A small network was shown many inputs. Here are its activations along a few directions, one row for each input.
Each table varies a few parts of the input and shows all the possible inputs, shuffled.
A made-up example of a description, with smaller parts first: ring(5) and (point or (values(2) and line(4)) or ring(11)).
Shared parts are said once, and a part with two or three values counts as separate values.
(in the rows, 128 means zero)

Rows:
R1: [124 141 122 126 121 147 144 141 124 122 129]
R2: [135 145 139 140 133 134 141 127 115 126 122]
R3: [ 71  71 155 105 122  48  14  97 222 130 149]
R4: [139 120 134 129 138 123 143 124 111 131 125]
R5: [136 154 120 139 119 145 134 137 113 122 126]
R6: [141 135 108 141 115 148 127 135 108 135 129]
R7: [129 134 134 119 137 128 149 127 137 122 130]
R8: [139 128 124 138 129 136 132 126 107 138 119]
R9: [134 139 146 129 141 120 150 127 120 116 122]
R10: [130 123 107 127 117 149 136 141 119 132 131]
R11: [130 117 119 116 135 131 138 126 132 134 126]
What do these inputs look like to the network?
> point or (values(2) and ring(5))

Rows:
R12: [116 113 116  98 122 145 107 138 164 138 132]
R13: [156 119 127 143 130 126 162 128  92 150 123]
R14: [133 138 135 155 104 126 101 131 115 132 146]
R15: [125 106 123 137 113 122  88 121 134 168 134]
R16: [134 160 135 122 141 147 160 125 134 100 115]
R17: [146 120 139 141 141 133 159 123  83 135 119]
R18: [115 106  93 103 116 142 108 134 162 137 131]
R19: [157 129 148 142 137 123 166 128  87 145 123]
R20: [147 120 116 113 142 140 183 144 119 121 119]
R21: [116 109 196 125 156  28  90  80 159 114 119]
R22: [ 89  94 175  98 154  49 122 101 209 106 138]
R23: [107 142 120 111 110 140 119 151 135 103 138]
R24: [135 156 146 152 132 131 124 125 101 122 101]
R25: [123 128 122 111 146 144 179 133 111 116 121]
R26: [142 122 116 158 102 127  99 137 119 135 142]
R27: [140 152 123 118 137 145 152 140 136 112 116]
R28: [113  94 113 137 120 131  73 121 127 147 125]
R29: [138 131 129 116 141 135 193 132 120 127 126]
R30: [127 100  97 140 117 123  84 121 134 167 134]
R31: [143 150 128 157 130 130 130 121 109 144 122]
R32: [ 99 113 109  92 125 142  98 143 155 137 126]
R33: [116 136 125 153 107 124  96 132 109 132 140]
R34: [121 139 118 118 112 148 128 133 142 100 150]
R35: [115 163 132 115 143 146 149 130 128 106 115]
R36: [127 130 101 117 113 148 123 143 142 109 155]
R37: [147 158 146 156 137 135 133 113 104 126 119]
What do these inputs look like to the network?
> values(2) and (point or (values(3) and line(4)))
The inputs of R23 and R33 match in every part but the values(2) part. If R16 is changed in the same way as R23 into R33, which row does it become?
> R37
Which other rows does R19 become when the values(3) part takes its other values? List them by row number.
> R13, R17
Which other rows does R25 become when the values(2) part takes its other values? List them by row number.
> R17

Rows:
R38: [149 117 121 168 113 110  95 123 121 148 136]
R39: [127 122  86 127  89 165  86 157 135 137 148]
R40: [116 126  89 102 128 155 137 129 143 145 119]
R41: [104 140 142 131 106 100  79 126 166 125 144]
R42: [112 126 153 102 148  93 148 128 161  89 136]
R43: [ 98 123 161 133 126 102  86 113 154 118 126]
R44: [145 106 143 157 129 108 108 105  95 148 116]
R45: [112 109  96 125 112 154 100 152 117 143 120]
R46: [178 213 120 163 129 197 216 145  39 109 110]
R47: [151 117 143 123 158 111 141  98 117 144 117]
R48: [119 120  99 104 114 154 176 151 134 125 136]
R49: [147 112 159 125 155 112 181 129 114 126 135]
R50: [106 133 152 104 157 103 111 109 169 107 123]
What do these inputs look like to the network?
> point or (values(3) and line(4))
Which other rows does R38 become when the values(3) part takes its other values? List them by row number.
> R39, R41

Rows:
R51: [117 127 117 123 112 131 109 137 134 126 120]
R52: [126 151 121 143 111 140 122 136 122 122 134]
R53: [121 109 108 115 119 138 134 134 128 138 124]
R54: [131 134 139 126 139 130 161 134 120 128 134]
R55: [122 124 115 122 122 139 117 122 131 140 117]
R56: [144 123 138 131 138 126 151 129 105 132 133]
R57: [143 136 117 146 124 136 118 123 105 139 128]
R58: [120 127 137 111 148 130 133 120 133 131 117]
R59: [135 136 128 146 116 137 114 134 107 130 131]
R60: [121 141 117 122 115 152 123 143 133 117 135]
R61: [121 144 139 120 132 130 143 135 135 106 131]
R62: [139 142 147 140 133 115 127 128 111 117 125]
R63: [135 140 110 123 117 151 128 134 136 128 126]
R64: [146 139 135 136 144 124 134 118 105 126 123]
R65: [129 123 123 143 115 128 113 128 120 129 124]
R66: [134 123 111 140 129 133 117 124 120 139 120]
R67: [125 153 141 134 133 126 136 133 123 110 130]
R68: [136 109 104 134 124 136 133 133 117 138 129]
R69: [132 143 127 116 140 132 143 127 137 116 125]
R70: [146 121 116 141 118 137 139 132 101 141 132]
R71: [139 126 133 133 145 118 133 117 125 131 114]
R72: [115 131 140 119 133 120 128 127 134 118 121]
R73: [136 152 145 134 137 131 148 118 125 127 122]
R74: [ 89  79 143 115 113  65  32 104 205 139 149]
R75: [135 149 114 139 119 145 127 130 122 134 126]
R76: [137 111 136 129 141 119 156 124 121 132 123]
R77: [129 124 109 120 114 149 147 141 131 128 138]
R78: [131 127 132 111 134 137 159 134 134 121 138]
R79: [131 128 136 136 136 114 126 126 126 118 120]
R80: [132 134 115 135 116 143 145 139 117 134 132]
R81: [ 82  80 169 104 134  61  52 100 204 129 149]
R82: [118 113 133 107 145 125 147 131 129 130 127]
The inputs of R68 and R76 match in every part but one. If R63 is changed in the same way as R68 into R76, which row does it become?
> R69
What do these inputs look like to the network?
> values(2) and (point or (values(3) and ring(5)))

Rows:
R83: [156 149 207 164 182  78 166  92 101 134 111]
R84: [131 167 107 122 113 172 179 164 101 111 135]
R85: [152 149 132 170 105 132 120 128  85 135 132]
R86: [ 92 111 112  96 122 142  97 135 181 134 124]
R87: [106 114 199 126 172  52 119  82 143 112 123]
R88: [120 121 134 137 101 108  78 121 133 130 152]
R89: [155 128 128 158 117 152 115 116  82 152 105]
R90: [142 133  89 113 131 168 197 145  98 135 115]
R91: [161 117 119 162 122 131 134 116  86 165 112]
R92: [123 128 122 138 117 125  63 122 138 131 133]
R93: [105  96 106  89 128 122 111 135 184 141 136]
R94: [106  96 123 106 119 112 112 142 185 122 152]
R95: [151 172 164 100 190 134 228 119 128  81 116]
R96: [128  92 136 141 118  92  87 125 133 137 153]
R97: [ 90 116 177  70 169  61 137 115 192  89 121]
R98: [118 100 125 133 130 124  70 116 136 143 128]
R99: [ 92 125 124 106  97 130 101 141 180 114 152]
R100: [156 156 120 169 116 145 105 129  88 139 111]
R101: [125  93 117 130 129 103  88 113 137 162 138]
R102: [ 89 137 102 115 109 139  92 131 179 121 128]
R103: [164 115 139 173 116 124 131 126  85 138 131]
R104: [124 171  88 126 121 179 165 152  97 112 112]
R105: [148 137 107 123 121 160 200 159 103 114 138]
R106: [138 149  96 107 126 188 179 151  99 122 113]
What do these inputs look like to the network?
> line(4) and (point or ring(5))
The inputs of R99 and R85 match in every part but the line(4) part. If R102 is changed in the same way as R99 into R85, which row does it become?
> R100
Start at R93 and move only the line(4) part, one step at a time. The first step leads to R101. Which rows follow, in order?
> R91, R90
List by row number the other rows that have the line(4) part in common with R98.
> R87, R88, R92, R96, R101
Which other rows does R84 become when the ring(5) part takes its other values? List them by row number.
> R90, R104, R105, R106
